Each row below is a small network's average activation on inputs in which a field has the value named, seen along a few directions.
Related values have similar rows: they may be neighbours, one step apart, or belong to one group.
In the rows, zero is written as 500.
Random noise pushes rows far along 3 fixed directions. That doesn't count. These rows show it; they differ only by the noise:
839  196  678  499  587  541  600  129  633  716  482  770  240
744  452  602  200  571  402  519  318  395  509  700  334  488
400  629  332  549  412  388  475  645  639  484  472  294  471
398  548  596  509  346  383  569  243  500  477  456  507  396
799  392  278  479  667  505  443  756  763  662  561  341  418


Values of REGUR:
bekik: 524  504  568  292  419  374  434  367  320  204  613  403  546
nuse: 187  670  373  640  329  263  495  744  535  255  406  351  460
sug: 522  466  415  472  548  366  451  721  562  507  633  314  545
lufo: 883  510  703  135  770  549  534  449  326  738  824  425  536
votal: 433  375  454  667  469  634  536  523  467  361  323  836  429
duku: 601  412  482  464  702  527  410  659  663  688  706  372  541
kibo: 417  470  600  622  500  734  496  386  411  432  334  814  513
nideb: 731  483  371  288  605  430  330  721  389  269  578  256  715
buzof: 484  425  551  542  601  649  621  410  472  692  523  635  549
tute: 338  700  409  644  454  616  512  672  380  595  430  469  615
muki: 404  475  671  498  452  724  521  269  402  547  352  736  615
REGUR is arranged as a ring.
- A walk along REGUR starts at nideb and steps to its neighbour votal. Put lufo, buzof, tute, muki in the order it reaches them. => muki, tute, buzof, lufo
- Which values are neighbours of sug? Give them in the order they are listed. => nuse, duku

Values of KOZUF:
ger: 596  528  469  521  535  591  393  654  472  504  418  546  586
safez: 286  492  635  677  337  351  524  373  595  365  329  632  392
noko: 558  563  772  376  527  334  427  274  335  459  588  591  550
sisa: 519  583  409  679  619  539  368  802  659  559  361  457  593
kag: 382  676  425  376  485  551  527  480  287  567  550  359  586
sok: 498  466  418  452  407  664  583  487  455  505  456  549  533
sak: 514  334  507  530  429  387  537  362  548  385  516  520  397
las: 433  583  555  263  319  511  552  357  188  267  512  476  628
dobug: 590  440  510  376  494  459  483  503  487  469  735  396  421
vop: 677  599  462  151  726  491  484  674  386  598  814  82  714
dur: 485  463  518  479  643  431  582  404  551  537  635  421  415
KOZUF is arranged as a ring.
- A walk along KOZUF starts at kag and steps to its neighbour vop. Put noko, sok, las, dur in the order it reaches them. => dur, noko, las, sok
- Which values are neighbours of sak? Give them in the order they are listed. => safez, dobug
